Each row below holds a small network's activations on one input, seen along a few directions.
Each table varies a few parts of the input and shows all the possible inputs, shuffled.
A made-up example of a description, with smaller parts first: values(2) and (point or ring(11) or (line(4) and ring(5))).
Shared parts are said once, and a part with two or three values counts as separate values.

Other details of the inputs vary at random and push rows far along three fixed directions, the same in every table; ignore that.

Table:
r1: [ -7  -9  20  22 -11  13 -13  -3  -5  32  15   5  17  -3]
r2: [  5  27  33   0  24  -8 -15  -6 -20 -27  18  -3  24   3]
r3: [-20   4  33  -1  12   9 -15   6  11  15  39  25 -19  34]
r4: [ 33 -23   0 -31   9   4  -3   3  30   2 -22 -21 -57  29]
r5: [ 15  22  29  -6  37 -11 -11  -9 -16 -13   2 -23  22   9]
r6: [-18  19  14 -10  30  14 -23   2   6   4  38  -1 -31  44]
r7: [-37  13 -11  33  16  55  12   6 -14  28  14   8 -16  22]
r8: [  0 -21 -24  -3 -43 -35  21 -30  18 -18 -48  20   7 -34]
r9: [  4  -9   4 -36  15  14  29  12  -3  16  20  -4   3  17]
r10: [ 17   9  -6 -18  13 -19 -20  32   2 -13   9 -26   6  -1]
r11: [ 15 -18 -37   5 -18  43 -14  -3   0  13 -21 -31 -45  -8]
r12: [-31   0   7  42  -5  44  22   2 -10  35  10  36   0   5]
r13: [ -4   2  42  -1  24 -54  11 -14  11   0  19   7  36  18]
r14: [ 23  -2  -9 -14   2  16   7  40  11 -10 -19   9 -25   2]
r15: [ 20 -12 -37 -30   3   2   1  32  -1  -5 -17 -44 -29   8]
r16: [ -7   4 -44   9 -17  24  21  -4 -13  -7 -34   4 -18 -24]
r17: [ -2  -3 -11  16 -27 -23  -9 -70   5 -21 -32   2  14 -39]
r18: [  8  -9 -11   3 -18 -10  26   0 -11 -13 -33  17  14 -26]
r19: [  5 -13 -18   1 -43 -32   3 -21  30 -25 -37  28   3 -43]
r20: [ 29 -15  20 -14  -2   1 -16  27  -1   1  19 -13 -19  15]
r21: [ 46   0  31 -19  -1 -25  -1   1  -5 -40 -16  -5  10  -9]
r22: [-17  -4   1  26 -36  -6 -11   8   2  10   7  32  39 -36]
r23: [ -1  -7   1  21   0  52   7   5  -4  28  -6  16 -32  13]
r24: [ 23 -25 -16 -30   6   5   7  56   6  15  -6 -26 -34  28]
r25: [-14   2  -6  29 -13  -5  -1 -17 -12   9  10  -9  34 -19]
r26: [-51  20 -26  21  -2  30 -14  -1  15  20  20  36 -21   8]
r27: [-28  -2 -44   1 -27  44  25 -34 -13  14  -3   8  -1 -25]
r28: [ 41  15  -5 -31  17 -33  -3  18   2 -50 -28 -25   6 -14]
r29: [-36  10 -14   5   1 -26   2 -27  -1  -7  -1  15  25  -8]
r30: [ -9  -2  45  17  15 -32   2   6 -10  21  37  -2  56   8]
r31: [ 10   8   0 -19  24 -31   5 -13  14 -13  -3 -29  -9  25]
r32: [-10  20  38  12  15 -21 -31  -5 -22  -2  50  -5  40   0]
Each input here is: values(2) and (point or (values(3) and ring(5))).
- Changing only the values(2) part turns r1 into r11. The same change can be made to r20. Which row results? => r32
- Change only the values(2) part in r4. List by row number the other rows that result. => r17
- A walk changes only the ring(5) part. It starts at r26 and steps to r29. List the rest of the walk in order. => r31, r17, r6
- Change only the values(3) part in r24. List by row number the other rows that result. => r8, r18

Table:
r33: [ 13   5  22   1  -1 -32  -8 -28  -2 -12  -8  13  19 -11]
r34: [ 38 -17   2 -15 -28 -32  -8   1 -15 -51 -28 -13  27 -45]
r35: [ -3   5 -25 -28  17  26 -10  25  12  17  17 -19 -51  36]
r36: [ 41   2  -8 -17  -3 -17   0  -9 -11 -29 -41 -33  -7 -18]
r37: [-21   2 -11  -2  -5  -3   6 -25   8 -13   3   2  16 -11]
r38: [-30  21 -10  12  10   7 -13  -5 -13  13  28  13  17   1]
r39: [ 11  -4 -58 -18 -16  33   7  -1   7  -8 -24 -12 -47 -10]
r40: [-17   9  34   9  18  -9   3 -26  -6   4  19  32  27   9]
r41: [-23  -6 -27  32 -43   4  29  -8 -21   2 -30  28  18 -41]
r42: [ 51 -28   1 -47   2 -53   8  17  18 -28 -50 -15   0   1]
r43: [ 10 -15  13  12  -7 -26   0  -6  16   4 -17  20  34 -14]
r44: [ 30   1 -14 -38  -1 -32  -7  -1  21 -27 -27 -27 -27   1]
r45: [  7  28  45  12   4 -34 -10   4 -21 -27  13   0  73 -14]
r46: [-31  15 -18  35 -17  55   8 -19 -19  28  -3  25 -13 -17]
r47: [ 14  -4 -46  -9  -7  11  -5   2   5 -12 -19 -23 -34   0]
r48: [ -7  -2  14  -5   1   7   5 -20   0   4   3   8  -4   6]
r49: [ 16  -7 -11 -20 -13  19   6 -10   9   2 -20  -9 -45   0]
r50: [ -6  -4 -15   8  14  10 -13  15  22   7   0   1 -49  31]
r51: [  5 -10   3  -4  20   9  -2  25  -2  25   9 -13  16  11]
r52: [  3   0  -7  16 -31  27  -7   6 -11  -3   5   8  12 -11]
r53: [  2 -12  11   8 -21 -29  -3 -20   3   5 -10   1  58 -37]
r54: [-12  14 -28  17  -3  12  -4  -2  -2  -3 -16  -5 -11  -6]
r55: [-29  10  47  43  15 -10   1   3   3  36  50  44  51  11]
r56: [ -1  15  31  14   4 -24 -13  -4 -19 -10  28  15  70 -38]
r57: [ -4   2 -38 -25  -3  32   1   7  13   8   1 -10 -50  10]
r58: [ -2 -19 -39  10 -19  62  18 -15  -2   7 -19  -3 -41   0]
r59: [-22  -1 -32  10  -5  29  11 -14   2  -4  -1   4  -7  -2]
r60: [  1 -13 -12  32 -31   9  12 -12  -5  12  -2   8  25 -37]
r61: [ 24  20  54 -25  42 -42 -16  44 -23 -31  17 -20  41  10]
r62: [-31  -3 -29  16   4  52  11   2  21  17   1  30 -49  28]
r63: [-16 -11  -8  16   0  48  12 -12   9  16  -3  25 -35  21]
r64: [  6  -5  -8  -6  -1  30   5  -5   6  10  -9  14 -43  12]
r65: [ 35 -14 -14 -28 -25 -13   5 -31   0 -27 -33 -22  -8 -30]
r66: [-31  17  -6  19  -7  -1   0 -27   5   4   5  44  11 -15]
r67: [ -1   5  21  11 -29  -5 -10  -3   3  -8   5  19  25  -9]
r68: [-34   7  36  36   1   3   1   4   5  41  43  29  36   6]
r69: [-38  23  18  27   8  15  -3 -29 -29  25  39  29  43 -10]
r70: [ -4   8 -27   3 -10  -1  12 -17  -1 -26 -30   0   5 -24]
r71: [ -6 -13  -3 -13  -9  -4  18  23   4  13  -3   8 -17  13]
r72: [  8  18  20   4  27 -11  -8  -1 -19  -3   4 -21  15  11]
r73: [  7 -10  21 -38  26 -23   1  37  11  14   2 -14   0  34]
r74: [  6  27  31 -11  57  24 -12  64  -9  20  39 -12  -9  35]
r75: [-20   6  14  31  -6  26 -10   7   5  23  22  52   6 -14]
r76: [ -4   4  27 -26  50  21   1  17  -2  16  41 -22 -14  58]
r77: [  8 -18 -19 -15  -5  -2   8  16  -7   9 -20  -8   6  -4]
r78: [-13  21  26 -34  55 -10  -4  25  13   5  39 -10 -11  54]
r79: [  6  -5  22  -1  10 -15 -15  -3   7   1   3 -21 -15  21]
r80: [  8   9 -10 -22  27   3  -9  24  18   4   7  -1 -44  38]
r81: [  5 -14   9  12 -51 -24  -8 -18  -2 -31 -25  24  23 -57]
r82: [ -9 -15 -37  14 -33   1 -12 -22  12 -10 -21  -9 -20 -24]
r83: [-17  -4 -26  36 -30  46  22 -33  -9   1 -33  13  -9 -27]
r84: [-30  -3  18  23 -31   5 -15  -6 -19   1  23  34  38 -33]
r85: [-15   0 -24  23 -43 -17  -6 -44  11 -14 -28  16   7 -41]
r86: [-20 -17 -11  19 -16  43  -1  15  19  49  -1  18 -22   8]
r87: [ 32  -7 -28 -21   1 -12  -4   6  25 -22 -33 -16 -50  13]
r88: [-22  14  30  18  -2  -3 -16  -2 -10  14  42  27  51 -27]
r89: [ -3  -5 -39  -9  -6  27  -8   7  13   8  -2 -16 -48  14]
r90: [-38  11  11  24   7  -8 -19  -7   9  15  23   9   2  10]
r91: [-38  -2   8  16   9  18  15  31  -5  41  29  47 -11  33]
r92: [-13  17  -4   5  15  -5  10 -10  -1 -21  -9  -6  20  -5]
r93: [  4  -7 -26   7 -10 -14 -12 -12   3 -21 -16 -23  -3 -15]
r94: [ 25   0  24 -13   0 -46 -10 -25   1 -24 -13 -20  15  -6]
r95: [ 14  -7 -16  -4 -27 -42  10 -43  17 -48 -44  16  17 -43]
r96: [ 26 -19   0  -4 -17 -12   9   5  12   3  -1 -19   7 -10]
r97: [-20 -12 -52  -4 -25  47  10  -9  14   6 -12   6 -47  -5]
r98: [ 20  -9   3   6   1 -19 -15 -16 -12 -17  -9 -29   7  -8]
r99: [  7   2  39  -9  29 -35 -21  -4  -7  -4  27 -32  20  22]
r100: [ -6 -18 -36  -4 -11  34  22  33 -10  24  -1   1 -37  15]
r101: [ 21 -13  14 -23  14  12 -12  51   6  -8   3   8 -43  27]
r102: [ 43 -14  -8 -37   8 -10  10  -7  -6 -32 -23 -37 -11   1]
r103: [-13  12  26   9  41  20 -14  16  -1  33  40  13 -22  55]
r104: [ 11  -4  -9 -22  25   7  12  44  -5  13 -20 -21 -15  23]
r105: [ 37   5  23 -11  30 -24  11  32   1  -6   1 -37  16   9]
r106: [ -8   2  -7 -15  11   4   8  -1  22  -9  -3  -6 -22  19]
r107: [ 23 -24 -15  -9 -25   0  24  19  15   1 -15  -9 -42   3]
r108: [  9 -12 -14   7 -28  -2  -6 -34  -5  -7 -17  -8  -3 -24]
r109: [-38  19  12  31   8  24 -12 -18 -29  34  41  24  26   2]
r110: [ 10  17  30 -13  34 -16   5  -2 -18 -14   4 -19  24  12]
r111: [ 33   3 -10 -16  16 -42  -9   9   7 -43 -35 -50  -8  -3]
r112: [-18 -25 -29   7 -42  11   9 -10   0  19 -23  17  10 -28]
r113: [ -9  -7   6  -1   5  13  16  30  -2  30  38  -2 -14  24]
r114: [ 11   8  26  19   2 -48 -13 -29 -19 -29 -17 -22  46 -26]
r115: [  7 -15 -40  18 -26  40  -2 -18 -10   6 -20  -9 -34 -12]
r116: [ -5 -12  -1  27  -8  10 -12 -15   7   9  -7  12 -25   6]
r117: [ 41 -18  -9 -10 -25 -43  26  -6  -6 -32 -23 -20  22 -33]
r118: [-15  19  14  -5  23 -35  -1 -20 -13 -22  22   2  56  -8]
r119: [  6  18  52 -24  48  -4 -19  50   9  17  49  -4   2  35]
r120: [ 30  -8  -3 -29  -1   1  -5   1   9  -5 -21 -25 -44  14]
r121: [  5   9 -13 -35  18   8   0  16  19   2   2 -13 -47  24]
r122: [-30   7  -8  50 -25  20  27  -1 -18  23   8  29  17 -25]
r123: [-47 -12 -22  25 -36  32  17   0 -12  38  14  41   0 -11]
r124: [ -3  12  31 -10  14  14 -17  34  -4  13  49  -4  11  36]
r125: [ 13  10 -40 -11  -2  12  -1  10   4 -12 -31 -20 -37  -3]
r126: [ 42  -5  37 -23  23 -65  18  21   9 -23   7 -10  17  15]
r127: [ 14  -7  19 -14   3 -16   9 -24   8 -21 -14 -14   6   2]
r128: [ 26  31  12 -39  42 -42   1  13  -1 -33  -4 -34  15  10]
r129: [-10   9  27  15 -18 -43 -12 -55 -20 -12   7  12  68 -44]
r130: [  2   2  16  16 -16  10  -9   8   5  -1   9  32   6   6]
r131: [-44   8  20  18   8  25   0 -25 -16  28  41  26  24   6]
r132: [ 12  11  32 -15  56  -6  -1  47  -2  22  14 -29  20  34]
- What is each input in this table made of? => line(5) and (values(3) or ring(5) or (values(2) and line(6)))
- Changing only the line(5) part turns r65 into r46. The same change can be made to r89. Which row results? => r54
- Changing only the line(5) part turns r50 into r93. The same change can be made to r55. Which row results? => r60
- Changing only the line(5) part turns r125 into r80. The same change can be made to r128. Which row results? => r66
- Change only the values(2) part in r89. List by row number the other rows that result. => r108
- Change only the values(3) part in r84. List by row number the other rows that result. => r88, r124
- Change only the ring(5) part in r122. List by row number the other rows that result. => r41, r104, r105, r132
- Change only the values(3) part in r45. List by row number the other rows that result. => r61, r74
